These are the activations of a small neural network, seen along a few directions. Each row is one input.
In each table, some parts of the input vary, and every possible input appears once, in random order.
Descriptions start from the smaller parts, as in this example, which fits no table here: one of 2 separate values, together with either a single point or one of 11 places around a ring or (one of 5 places around a ring, together with one of 6 places along a line).
Shared parts are said once, and a part with two or three values counts as separate values.

Other details of the inputs shift rows strongly along two fixed directions, in all tables alike. That doesn't count.

Table:
x1: [-10   6   7  -4   7 -13   0   7   3   0   4  -4   0   1   5]
x2: [-10   8   6  -1   4 -13   1   7  -3  -5   3  -4  -4   4   2]
x3: [-11  11   6  -3   5 -12  -1   3  -5  -1  -2  -1  -2   5   7]
x4: [ -9   7   8  -4   5 -14   0   5  -4   0   2   1  -4   6   2]
x5: [  3  16 -16  14 -25  27  -7  19  -9  26  -4  18   1 -33 -21]
x6: [-11   3   5  -2   8 -14   3   3  -5   0   2   5  -3   4   1]
x7: [ -5   5   5  -3   4 -10  -3   9   0  -8  10  -2  -3   1   9]
x8: [ -6   3   1  -5   7 -10   0   5   0  -8   2   8  -8   1   9]
x9: [ 26 -33   3   5   3  10  24 -37  10  -8 -11 -11  12  28   2]
x10: [-6  8  4 -5  3 -8 -2  6 -7 -7  4  2 -4  6 11]
x11: [  2  10  -8  16 -22  31  -9  15  -2  26 -14  10  -1 -30 -17]
x12: [-10   3   8  -2   8 -13  -3   6   3   0  -1   5  -4   5   3]
x13: [-12   3   6  -1   8 -11  -1   7   5  -3  -1   0  -3   4   3]
x14: [ -7   5   0  -2   7 -13   1   3  -3  -2   7   9  -1   8   2]
x15: [  3   9  -7  14 -24  28  -8  15  -1  26 -13  11  -1 -31 -18]
x16: [ -6   4   5  -6   5 -10  -1  10   1  -6  10  -1  -2   2   9]
x17: [ -7   4  -6 -17  12 -11 -20  -7   0  -4   7  -7  -4  -4   0]
x18: [ -9   6  -2   1   6 -13   1   5  -2  -6   8   4  -1   6   2]
x19: [ 39 -20 -10  19 -33  50  13 -21   4  23 -18  -9  19 -12 -17]
x20: [ 26 -37   5   3   2  13  23 -34   6 -11 -10 -12   7  24   6]
x21: [ -4   5   6  -6   2 -10  -1   8  -6  -6   8   3  -5   7   7]
x22: [  0   9 -11  15 -22  28  -1  18  -9  25  -7   9   0 -33 -23]
x23: [ -9   9  -2  -1   7 -11  -1   1  -4  -3   3   8   0   7   7]
x24: [ -5   6   5  -7   3 -11  -3   7   0  -5   6   2  -2   1  12]
x25: [  4  15 -10  10 -27  31  -6  26 -11  19   1   9  -3 -32 -18]
x26: [ 30 -19 -17   9 -25  48  -7 -17   0  16  -9 -16   9 -29 -32]
x27: [-13   3   3   1   8 -14   3   4  -4  -4   2   0  -3   2   1]
x28: [ 28 -30   6   4  -3  10  23 -36   4  -7  -9 -17  15  32   3]
x29: [ -9   3   1  -5   4 -11   1   4  -7  -7   4   7  -4   2   9]
x30: [ -5   2  -6 -18  10 -14 -18  -6   1  -5   7  -6  -4  -5  -1]
x31: [-8  4  4 -3  6 -8 -7  7  1 -7  1  6 -5  5 12]
x32: [ 26 -34   9   4  -4  11  27 -42   4  -7 -20 -24  16  28   5]
x33: [ -9   6   7  -1   6 -14  -1   6   2  -2   5  -5  -2   1   4]
x34: [ -6   8   4  -7   1 -11  -1   7  -6  -8   4   3  -4   4  10]
x35: [-10   9   7  -3   7 -13  -3   3   1   2   0  -2  -1   2   9]
x36: [ 26 -29   5   6  -2   9  21 -33  10  -9  -6 -22  17  26   5]
x37: [ -5   1  -5 -14  12 -13 -18  -1   1  -9  10 -10  -4  -5  -5]
x38: [ -6   9   2  -4   6 -12  -1   7   4  -2   9   0   2   5   5]
x39: [-5  7  5 -5  5 -9 -5  5 -1 -4  6  1 -2  2 13]
x40: [ -7   8   1  -3   5 -13  -5   5   5  -3   1   8  -1   7   7]
x41: [ 24 -40   9  10  -1  13  24 -39  12 -10 -19 -24  14  28   3]
x42: [ -5  12   2  -3   6 -12  -5   3   3   0   5   2   2   5  10]
x43: [ -7   4  -5 -17  12 -10 -20  -8   0  -6   8  -6  -3  -4   0]
x44: [ -6   7  -2  -3   9 -12   0   2   4  -4   1   9  -3   4   5]
x45: [ -4   1  -3 -17  12 -13 -18  -4   0  -4  11  -4  -4  -3  -4]
x46: [ -6  13   1  -3   4 -11  -3   3  -3  -3   3   3   0   9   8]
x47: [ -5   1  -5 -17  13 -12 -16  -1   2  -7  10  -9  -3  -5  -4]
x48: [  4  19 -13  13 -26  28  -7  24  -7  23   0  10   0 -29 -22]
x49: [ -9   8   7  -5   6 -15  -2   3   2   1   1  -1  -1   0   8]
x50: [-10   4   5  -2  11 -14   1   3   2  -1   0   6  -7   2   2]
x51: [  0  11 -11  16 -22  30  -4  14 -11  27 -11  11   0 -33 -19]
x52: [-12   4   3   1  11 -13   2   5   3  -5   1   1  -7   0   2]
x53: [ 25 -29   4   7  -4  10  23 -34   5 -12  -8 -22  15  30   3]
x54: [ 24 -35   9   4  -2  12  28 -38   5  -9 -16 -26  16  28   2]
x55: [ -8   2   1  -1   8  -9   0   8   1 -11   6   3  -9   1   6]
x56: [ -3   8   4  -4   5 -13  -3   5   3   1   9   4   1   7   5]
x57: [ -4   2  -2 -18  12 -12 -18  -5   0  -5  12  -4  -4  -4  -5]
x58: [-10   6  -2  -2   7 -12   3   6  -2  -5   7   5   0   6   2]
x59: [-8  2  0 -4  9 -8  2  8  2 -9  6  4 -7  1  6]
x60: [ 27 -36  12   4  -1  10  24 -40   9  -2 -14 -23  16  26   4]
x61: [-13   7   3  -1  12 -12  -1   2   2  -2  -3   5  -6   1   6]
x62: [  0  11 -14  12 -25  30  -5  25 -12  20   1  14  -4 -35 -19]
x63: [ -6   4  -4 -19  10 -13 -18  -7   1  -6   8  -5  -3  -6  -2]
x64: [  1  14 -14  13 -25  32  -8  21 -14  22  -3  17  -4 -36 -15]
x65: [ -6  12   1  -5   3 -14  -1   5  -2  -3   4   4   0   8   6]
x66: [ -3   4   7  -6   4 -11  -3   7  -1  -3  10   3  -3   3   9]
x67: [-12   5   3  -3   7 -15   2   2  -4  -1  -2   5  -2   2   5]
x68: [  5   8 -11  15 -21  30  -2  12  -3  25 -13  12  -3 -34 -20]
x69: [ -7   1   3  -5   5 -11   1   6  -7  -6   7   8  -5   4   6]
x70: [ -8   9   1  -1   7 -10  -7   5   4  -3   0   7  -1   8   9]
x71: [ -8   6   2   1   6 -11  -4   8   6  -7   5   3  -2   8   4]
x72: [ 23 -28   1   6   4  11  21 -37   9  -9 -14 -12  12  26   7]
x73: [ -6   6   4  -3   2 -10  -1  10  -5 -11   8  -2  -5   5   6]
x74: [ -6   2  -4 -17  12 -11 -16  -2   2  -8  11  -8  -2  -5  -5]
x75: [ -8   5   1  -1   7 -10  -3   8   6  -5   4   4   0   8   4]
x76: [ 34 -22 -14  22 -27  51  17 -17   5  18 -18  -5  13 -12 -23]
x77: [  2  10 -10  15 -25  30 -12  27  -4  17  -2  12  -6 -33 -17]
x78: [ 34 -22 -14  25 -27  50  16 -17   4  17 -17  -6  11 -13 -23]
x79: [-6  1  6 -4  5 -9 -5  9  1 -6  5  7 -6  6  7]
x80: [ -7   3   4  -5   4 -10  -5   7   2  -7   1   7  -5   4  11]
x81: [-12   4   3  -2  11 -12   3   5   4  -4   0   2  -6   1   2]
x82: [ -6   5   3  -2   6 -12  -4   6   4  -2   4   8  -2   9   4]
x83: [ 21 -36   3   6  -2  12  25 -33   1 -15  -8 -18  11  24   5]
x84: [  3  14 -14  13 -21  33  -9  21  -7  21  -5  17  -7 -36 -15]
x85: [-8  2  4 -4  5 -8 -3 11  3 -9  5  3 -4  4  8]
Each input here is: one of 5 places along a line, together with either one of 2 separate values or (one of 3 separate values, together with one of 5 places around a ring).
Changing only the place on the line of 5 turns x36 into x19. The same change can be made to x33. Which row results?
> x49
Changing only the place on the line of 5 turns x80 into x79. The same change can be made to x30. Which row results?
> x45
Change only the choice among 2 separate values in x17. List by row number the other rows that result.
> x43
Change only the place on the line of 5 in x9. List by row number the other rows that result.
> x44, x72, x76, x78
Change only the place on the line of 5 in x39. List by row number the other rows that result.
> x7, x16, x24, x66

Table:
x86: [  0   9 -10   9 -14  17  -4  16  -8  -2   0   6  -5 -12  -6]
x87: [ -9   0   8  -6   9 -19   2   6  -1 -13  14 -12   1  10   9]
x88: [ -8   3  -1  -6  13 -16   9  -3  -4 -13   3  11  -5  12  15]
x89: [ -6   2  10  -5  13 -17   5   2   6  -5   0  11  -5  12  19]
x90: [  3   9  -3   5 -13  15 -12  15   5   8   4   1   2 -16  -1]
x91: [  1   5 -15   3  -8  13  -7   6  -9   9   2  18  -2 -12 -10]
x92: [  1   4   9 -17  11 -20 -10  -4   6  -5   9   0  -1  13  13]
x93: [ -1   4  -2 -17  12 -18  -7  -9  -5 -12  13  -1  -2  13   9]
x94: [  1  15  -9   0  -8   7 -12   4   4  15  -3  -4   3 -16 -18]
x95: [  0   5 -18   7  -7  14  -7  10  -2   4   4  14  -2 -11 -13]
x96: [ -7  13  -2  13 -10  12  -5  12  -2  11 -10  -1  -2 -13 -10]
x97: [  5   8  -4   1 -10   9  -7  13  -3  11  10  -4   0 -16 -19]
x98: [ -6  14  -6   7  -9  11  -9   8   0  13  -4  -7   5 -17  -9]
x99: [ -3   6  -2  13  -9  10  10  18  -1  10   1   8  -4 -16 -12]
x100: [  0   9 -15  10  -7  15   3  13  -2   3   0  14  -5 -14  -6]
x101: [  2   9 -14   4 -12  16 -10  11  -6   1   7   0   1 -17  -5]
x102: [ 36 -37   9  11 -19  33  21 -32   4   0 -23 -14  14  17   5]
x103: [  3   4  -7   8  -7  13 -11  14   8  11   0  14  -1 -11  -9]
x104: [-11   0  11  -3  11 -20  15   3  -3  -6   5   6  -5  10   9]
x105: [-10  -1  15  -6   5 -20   9   7  -9 -10   4  -3  -5  14  11]
x106: [-11   0  12  -1   7 -18   9  11  -2 -15   7  -7  -6  15   8]
x107: [ 26 -30  -1  21  -8  27  28 -38  12   6 -27 -18  16  12  -7]
x108: [-13   4   3  -5  15 -23  -3  -9   2   0  -4   5   1  12   4]
x109: [ -6   3   0 -12   9 -16  -4  -5  -8 -16  11  -3   1  11  18]
x110: [ -8   0  11 -11   8 -21   3   2  -7  -8  11  -9   1   9  12]
x111: [ 17 -34  15   3   6   1  26 -47   3 -12 -23 -26  14  39  14]
x112: [ -5  10 -10  11  -5   7  -8   6   4  16  -7   7   2 -13 -17]
x113: [ 35 -29  -1   2 -12  24  16 -47   6  11 -22 -25  21  12 -11]
x114: [  2   8   1  10 -14  16  -7  20   3   6  -4   6  -4 -11  -2]
x115: [ -7   2   6   0  15 -16   5   6  13 -10   2   7  -5  13  16]
x116: [ 28 -30   1   8 -13  28  18 -43   2   8 -23 -27  23  11  -2]
x117: [-18 -15   2 -16  28 -19 -11  -6   7 -23   3  -9 -17  -5   2]
x118: [  1   8  -7   4 -16  15  -3  12 -15   3  -3  10  -5 -13  -3]
x119: [-14   7   7   0  15 -22   7  -6   2   0  -7   4  -2   9  11]
x120: [  7  11 -16  -1  -9  13 -13   7  -4   5   9   2  -2 -15 -13]
x121: [  6   8   0  -3 -11   7  -6   9  -9  16   8   0   0 -17 -15]
x122: [  4   8   0   1 -15  13 -12  12  -1  13   1   5   2 -17   2]
x123: [-17 -15   5 -21  27 -21 -10  -9   0 -18   1  -5 -17  -5   5]
x124: [  0   4   6 -13  12 -19 -11  -1  12 -10  11  -4  -1  13  10]
x125: [-11  -3   5  -2  14 -20   4   5   3 -10  11   2  -1  13  -1]
x126: [  3   4  -4   4  -9  11 -10  10   2  16  -2  18  -1 -12  -6]
x127: [-10  -3   8  -7  13 -21   4   1  -3  -5   9   6  -1  13   2]
Changing only one part turns x125 into x127. The same change can be made to x114. Which row results?
> x102
Changing only one part turns x104 into x99. The same change can be made to x119. Which row results?
> x107
Describe the family of inputs behind these rows.
> one of 2 separate values, together with either a single point or (one of 4 separate values, together with one of 5 places around a ring)
Change only the place on the ring of 5 in x96. List by row number the other rows that result.
> x94, x98, x107, x112
Change only the choice among 4 separate values in x110. List by row number the other rows that result.
> x109, x116, x122
Change only the choice among 2 separate values in x90. List by row number the other rows that result.
> x122

Table:
x128: [  2   2   9 -10  16 -27  12 -13   4 -26   5  -1   4  44  33]
x129: [  4  -8   3 -35  31 -34 -18 -38  10 -27  18 -30   8  30  18]
x130: [  3   4  -3  13 -14  14   8  19   1   9   5  -1  -5 -20 -19]
x131: [  8   7  -1   9 -19  21  -5  18   1   9  -7  17  -7  -9  -1]
x132: [-35  29  -4  -4  14 -25 -17  47  -4 -12  30  24 -14 -11   4]
x133: [ 10 -11   1   5   0   2  18 -21  -3  11 -10   6  10  13  -2]
x134: [ 25 -34 -10 -21   3   9  -5 -49  -3  -6   0 -28  11   8 -16]
x135: [ 13   6 -12  13 -26  29   6   9 -17  15  -7  19  -2 -15 -16]
x136: [-19 -12  11 -11  26 -31   6  -4  -2 -31   8  -1  -7  21  30]
x137: [ -2 -12   5  -3  26 -26  16 -11  10 -34   6   3  -5  43  20]
x138: [  1   4  -3  14 -22  32   6  17  -9  20 -11   0  -8 -40 -17]
x139: [-24  12   4  -5  23 -26   1   6   4  -2  -3  19 -10  -1  15]
x140: [ 13  16  -9  16 -22  24   1   4   3  30  -8  13  11 -17  -8]
x141: [-36  37  10 -13   9 -41  -8  39 -18  -1  22  11 -19 -12   2]
x142: [-26  28  -1 -33  20 -35 -54  23   4  -6  24   3 -19 -22   0]
x143: [  6  -4 -22 -11  -5  22 -29  -7  -2  11  -3  -8  -8 -44 -23]
x144: [ -1 -22  -3 -33  40 -35 -11 -33  17 -36  17 -26   1  27   3]
x145: [ -2  12   1  17 -24  23 -12  20   2  26 -15   5   1 -23 -16]
x146: [-1 -1 -4 10  9 -1  8  2 11  7  0 13  2  3 -6]
x147: [ 23 -13   9   5 -13  11  22 -18   2   1  -5 -24  14  13   5]
x148: [-10  10  -7  18 -15  25  -3  13  -6  22 -20   5  -4 -32 -17]
x149: [  9  -2 -10  11 -27  30   2  11 -20  16   2  10   5 -22 -16]
x150: [ 16 -10   5  12 -10  10  15 -26   6   4 -16 -20  21  20   3]
x151: [  7   2 -13  16 -19  34   4  10  -7  10 -16  18 -10 -24  -7]
x152: [ 18 -31   1  19  -2  15  24 -31  13  -3 -18 -21  15  24 -10]
x153: [-13  17   3  -8   7 -21  -6  18  -5 -10  19   5   2  11  23]
x154: [ 16 -27   9   4  -8  15   7 -10   4  -7  -3  -8   8  15  11]
x155: [ 16 -20  18   3  -7  10  14  -8   5  -1  -8 -19   4  11   5]
x156: [-39  46   9  -9  16 -36 -27  48   5  11  14  36 -18 -15  11]
x157: [ 17 -28   5  11  -7  12  25 -37  -5   3 -21 -20  18  24  -8]
Changing only one part turns x142 into x134. The same change can be made to x145. Which row results?
> x157
Describe the family of inputs behind these rows.
> one of 5 separate values, together with either a single point or one of 5 places around a ring
Change only the choice among 5 separate values in x155. List by row number the other rows that result.
> x130, x138, x141, x147
